Each row below holds a small network's activations on one input, seen along a few directions.
In each table, some parts of the input vary, and every possible input appears once, in random order.
A made-up example of a description, with smaller parts first: values(2) and (point or ring(9) or (line(6) and ring(8))).
Shared parts are said once, and a part with two or three values counts as separate values.
In the rows, 128 means zero.

Other details of the inputs shift rows strongly along two fixed directions, in all tables alike. That doesn't count.

A family of inputs:
R1: [118 127 114 112  66 149 107 166 168 117 114 159 155 147 203 108]
R2: [117 124 130  94 139 126 128 162 118 139 100 142 105 130 125 113]
R3: [150 151 164 161  97  94 134 105 114 175 127 160 127  96 123 102]
R4: [156 125 189 147  28  65 108  91 112 153 126 129 125  98 137 116]
R5: [117  86 103 123 200 175 125  95 100  77 164  73 107 162 108 154]
R6: [101 159  94  75 127 149 119 214 162 125  80 168 139 166 174 100]
R7: [ 88 170  90  88 170 181 138 210 172 107 117 129 193 173 170  94]
R8: [127 138 124 143 128 157 147 143 142 142 149 161 138 119 160 119]
R9: [109 124  65  70 160 158 116 198 173  80  67 130 124 192 163 106]
R10: [151 118 110 157 123 139 133 108 124 156 129 175 139 112 108 125]
R11: [116  92 109  89 215 168 142 111  92  98 141 121  64 122  99 133]
R12: [111 101 143  84 232 139 138  92  86  98 163  56  59 111  51 149]
R13: [113  96 134  99 173 129 127 111 120  74 141  65 102 133 103 142]
R14: [137  94  82 129 207 130 129 106 114  85 113  87  67 157  97 156]
R15: [163 123 165 163  50  67  99  90 104 159 132 126 142 118 134 116]
R16: [139 129 151 175  96 143 138  96 120 159 164 150 160 102 109 152]
R17: [143 141  98 150 128 126 136 148 154 152  98 163 138 131 110 137]
R18: [140 154 139 149  70 109 116 146 151 177 130 155 198 121 116 101]
R19: [156 158 158 192  51  94 141 110 136 172 138 155 161  81 123 165]
R20: [156 141 156 168  18  66  87 115 125 170 106 166 160 134 164  97]
R21: [137 137 138 149 125 111 148 130 120 160 115 152 121 112 124 106]
R22: [113 139 142 107 156 134 143 126 115 110 142 106  92 106 119 167]
R23: [156 126 172 155 153  99 150  71  89 156 157 111  95  84  80 128]
R24: [141 148 161 162  17  70  88 117 127 162 136 136 179 129 162  98]
R25: [131 128 181 177 127 137 159  61  90 144 188 129 112  83 115 153]
R26: [128 124 111 139 191 154 145 118 133 116 142  90 134 118  76 166]
R27: [155 101 124 170 155 146 148  89 123 145 158 134 105  90  87 171]
R28: [ 95 124  86  47 156 159 102 197 166  81 101  97 164 196 148  74]
R29: [130 122 101 127 231 150 164 122 120 107 123 112  69 130  90 143]
R30: [151 102 107 116 213 140 140 114 123 132 132 102 122 129  44 133]
R31: [127  91 120 107 209 140 147  85 109  59 140  49  53 117  88 185]
R32: [139 143 171 187  35  79 105  88 116 143 146 117 152 102 163 152]
R33: [167 111 144 169 149 100 136  70 107 166 132 130 100  89  48 147]
R34: [ 97 155 168 120  54 144 119 137 126 150 155 168 165 120 183 121]
R35: [107 141  64  89 145 159 109 203 168  87  99 115 181 201 181 114]
R36: [130 106 122 110 105 111 119 144 135 118  84 131 114 144 141 108]
R37: [143 137 179 163 136  97 147  68  93 152 173 103 105  77  83 130]
R38: [149 115 115 153 140 113 139 120 130 163 107 148 127 112  80 134]
R39: [142 115 157 155 103  92 135  65 113 115 126 104  63  93 121 179]
R40: [101 162 173 112  59 104 116 158 134 149 139 152 169 110 164 115]
R41: [138  78  89 121 207 125 127 106 101  95 110  81  76 159  84 136]
R42: [115 120  71  93 216 191 150 162 130 103 124 148 125 162 131  89]
R43: [110 102  62  62 160 183 113 183 153  75  90 143 138 187 170  81]
R44: [122 118  63 102 125 160  99 172 146 106 100 161 167 192 182  79]
R45: [103 151 161 115 122 128 128 125 122 122 146 113 121 104 137 153]
R46: [126 155 177 163  93 102 145 117 120 153 160 136 156  92 132 121]
R47: [128 145 184 160  29  86 111  92 131 131 138 118 136  89 165 150]
R48: [121 136 150  84 122 119 116 155 119 146 120 134 135 126 127 104]
R49: [ 87 154  89  65 105 185 112 235 184 127 107 185 183 173 215  84]
R50: [105  85 121  99 190 179 131  95 111  67 157  74  89 148 113 152]
R51: [156 128 142 189 120 103 153  75 120 161 135 132 101  81  79 187]
R52: [117 126  97  71 117 138  98 192 163 107  71 141 155 189 163  70]
R53: [128 120 123 134 238 154 177  99 102  91 161  74  72 109  75 173]
R54: [121 136 110 130 202 148 167 117 125 116 134 112  88 127 106 151]
R55: [133 134 138 153 117 118 135 129 137 148 144 129 171 110  93 137]
R56: [121 124 125 132 105 111 106 138 129 111 137 103 164 151 143 118]
R57: [136 112 106 143 104 138 108 131 138 122 136 139 138 144 170 131]
R58: [104 157  60  96  98 144 100 214 188 115  74 157 195 211 210  95]
R59: [143 144 194 144  53  75 114 107 100 181 125 162 109  82 129 120]
R60: [120 176 171 145  20  89 124 138 138 175 117 181 136  97 181 139]
Each input here is: ring(5) and (values(3) or ring(9)).
Changing only the ring(5) part turns R43 into R42. The same change can be made to R13. Which row results? -> R46
Changing only the ring(5) part turns R30 into R48. The same change can be made to R51. Which row results? -> R60
Change only the values(3) part in R5. List by row number the other rows that result. -> R44, R57
Change only the values(3) part in R16. List by row number the other rows that result. -> R10, R27

A family of inputs:
R61: [130 129 136 112 142 127 128 137 126 136 137 120 135 122 105 110]
R62: [119 127 118 128 153 166 142 123 134 104 149 126 121 121 135 158]
R63: [155 112 131 174 140  99 142  77 113 133 129 110  96  95  78 164]
R64: [123 112 117 135 148 158 142 120 131 100 148 113 124 131 139 144]
R65: [123 106 113 132 144 152 132 109 134  98 144 111 125 140 136 142]
R66: [125 156 165 169  48 124 134 117 138 158 151 171 148  91 174 155]
R67: [124 137  93 100 185 164 145 166 136 129 105 160 124 145 126 109]
R68: [145 119 101 145 121 112 112 127 142 125 100 123 141 148 114 124]
R69: [109 115 116 126 190 173 157 109 120 101 161 108  89 116 107 179]
R70: [117 136 166 147 157 125 156  85  96 130 177  97  92  85  91 177]
R71: [114 159 101 102 136 158 137 196 157 154  95 192 158 152 162  94]
R72: [124 126 137 105 186 144 144 123 118 132 142 108 110 108  86 126]
R73: [100 163 122  79 127 156 132 205 161 153 111 166 184 144 148  90]
R74: [146 138 104 146  90 108 113 156 156 142 103 146 163 142 140 116]
R75: [115 125 108  87 163 148 116 157 141 115 114 118 149 161 111  88]
R76: [115 118 110  83 180 151 130 154 139 115 118 113 145 156 108  93]
R77: [139 101 123  92 144  97 115 111 121  83  87  77  48 151 117 149]
R78: [134 137 167 162  87  99 116  85 110 131 152 105 134 112 127 135]
R79: [ 75 142 129  55  99 121  92 188 140  75 103 109 130 169 211 100]
R80: [119 125 136 126 172 139 143 119 116 103 151  84 126 131 115 136]
R81: [121 131 137 131 103 121 105 135 128 124 134 110 162 153 150 117]
R82: [139 112  68 112 128 127  98 164 154 118  86 128 169 183 131 110]
R83: [120  97 175 130  87 105 118  65  85  87 137  91  39  92 162 176]
R84: [157  91 138 158 149 108 128  72  87 140 137 122  73 109  88 139]
R85: [137 121 168 142 140 110 148  81  95 145 155 112 100  77  74 141]
R86: [123 137  88 105 121 143 121 181 157 142  94 176 164 171 166  73]
R87: [154 142 138 179  29  73 112 122 148 169 104 163 170 122 151 118]
R88: [154 124 146 166  87  96 121  93 110 158 125 160 110 108 124 114]
R89: [ 96 148 115  93 189 167 141 163 139 109 143 108 142 147 130 136]
R90: [136 135 163 156 110 105 130  93 106 129 166 100 124 103 121 145]
R91: [135 128 117 133 138 133 139 144 129 142 114 157 127 132 135 103]
R92: [130 135 166 153 145 116 143  78 101 132 174  91  99  86 105 162]
R93: [116  97  92  89 211 156 117 124 112  76 139  60 123 173  99 135]
R94: [105 168 147 108  86 132 134 180 146 171 124 174 174 117 142 103]
R95: [146  95 140 163 100 119 114  67 101 114 157 109 110 112 122 166]
R96: [126 134 144 116 133 128 136 144 128 140 129 127 147 122 116 104]
R97: [136 114 111 123 209 148 152 111 112 131 130 128  76 115  92 134]
R98: [119 165 150 111  85 128 127 170 145 163 121 171 178 114 145  97]
R99: [114 103  85 107 178 178 122 134 139  76 130 101 128 167 132 132]
R100: [157 133 141 160  30  85 101 117 119 178 115 187 151 121 158 101]
R101: [151 144 146 163  60  97 124 126 125 173 124 183 137 107 153 105]
R102: [128 122 134 113 123 124 107 142 129 138 123 124 149 145 117  99]
R103: [137 136 180 128  17  64 108 108 106 150  91 164  73 101 183 109]
R104: [118 131 117 134 117 156 134 133 141 111 140 138 144 132 156 138]
R105: [104 146  93 105 122 176 127 177 171 117 127 151 170 157 185 116]
R106: [145 143 150 164  79 102 138 114 119 170 123 182 127  97 140 115]
R107: [102 153 110 100 108 142 113 181 164 118 119 130 200 176 177  86]
R108: [128 110 112 133 148 154 134 115 128  99 153 111 117 131 134 149]
R109: [130 125 105 136 183 136 149 126 132 126 118 116 101 125  81 163]
R110: [142 105 151 171  77 118 114  83 111 126 152 123 125 113 144 154]
R111: [110  95 157  55 162 106 113 121 107  83 120  79  50 122 109 125]
R112: [154 134 136 172 105  96 134  99 132 156 122 133 119  97 108 152]
R113: [133 122 131 109 102 115 103 136 126 143 123 133 160 142 121 101]
R114: [119 164 126 128  96 136 140 171 143 172 107 199 149 125 158 106]
R115: [159 117 136 176 117  94 137  96 122 140 121 119 117 106 101 149]
R116: [123 132  84 114 189 151 140 163 155 121 100 126 130 152 106 140]
R117: [129 137 170 151 146 120 146  81  97 124 173  99 104  83 100 169]
R118: [125 160 171 161  57  99 129 111 122 151 154 137 160  98 152 132]
R119: [130 131  80 114 186 150 136 160 152 112  97 124 134 153 105 135]
R120: [140  82  68 113 217 145 117 133 130  92 104  79 109 174  79 139]
What is each input in this table made of? -> ring(5) and (point or line(11))
Changing only the ring(5) part turns R63 into R106. The same change can be made to R77. Which row results? -> R103
Changing only the ring(5) part turns R82 into R93. The same change can be made to R116. Which row results? -> R89
Change only the line(11) part in R97. List by row number the other rows that result. -> R67, R71, R84, R86, R88, R91, R100, R101, R106, R114

A family of inputs:
R121: [128 130  93 123 114 144 117 163 154 129 105 150 162 157 156 114]
R122: [174  98 185 199  78  54 124  25  79 153 152 107  67  64  85 168]
R123: [103 158 120 107 102 148 123 176 156 125 121 149 168 147 180 110]
R124: [124 148 104 134 116 149 124 164 158 142 127 150 197 153 144 103]
R125: [108 110 113  98 239 179 151 117 113  87 163  73 103 133  83 149]
R126: [154 107 212 181  74  59 127  25  69 144 166 100  52  52  98 173]
R127: [118  91 111  75 226 145 132 119 106  67 126  58  62 148  88 138]
R128: [135  81  82 105 233 149 133 109 111  81 121  79  79 154  76 143]
R129: [129 148 172 152  36  98 117 116 126 152 133 156 137 105 176 122]
R130: [146 149 142 177  55  97 125 118 137 161 129 161 158 109 153 131]
R131: [124 146  99 133 119 146 123 170 156 139 121 150 186 154 143 113]
R132: [129 128 102 104 106 118 100 164 150 126  86 133 155 171 147  99]
R133: [133  81  84 110 237 161 140 107 113  83 126  79  75 154  76 147]
R134: [151 163 155 157  64  89 133 143 136 205 105 203 152  96 130  98]
R135: [110 163 133  84 121 139 137 193 144 165 100 185 147 129 142  81]
R136: [113  90 107  83 228 156 135 115 103  70 134  72  67 144  94 145]
R137: [103 151 121 110 111 154 128 171 157 122 127 144 170 143 166 117]
R138: [124 141  96 130 120 149 128 165 163 131 112 149 179 155 146 113]
R139: [146 131 212 199  78  81 146  34  79 160 188 114  88  41  99 184]
R140: [107 146 115 101 103 146 117 165 152 119 120 147 155 152 176 112]
Changing only one part turns R136 into R128. The same change can be made to R123. Which row results? -> R130
What is each input in this table made of? -> values(2) and (point or line(9))
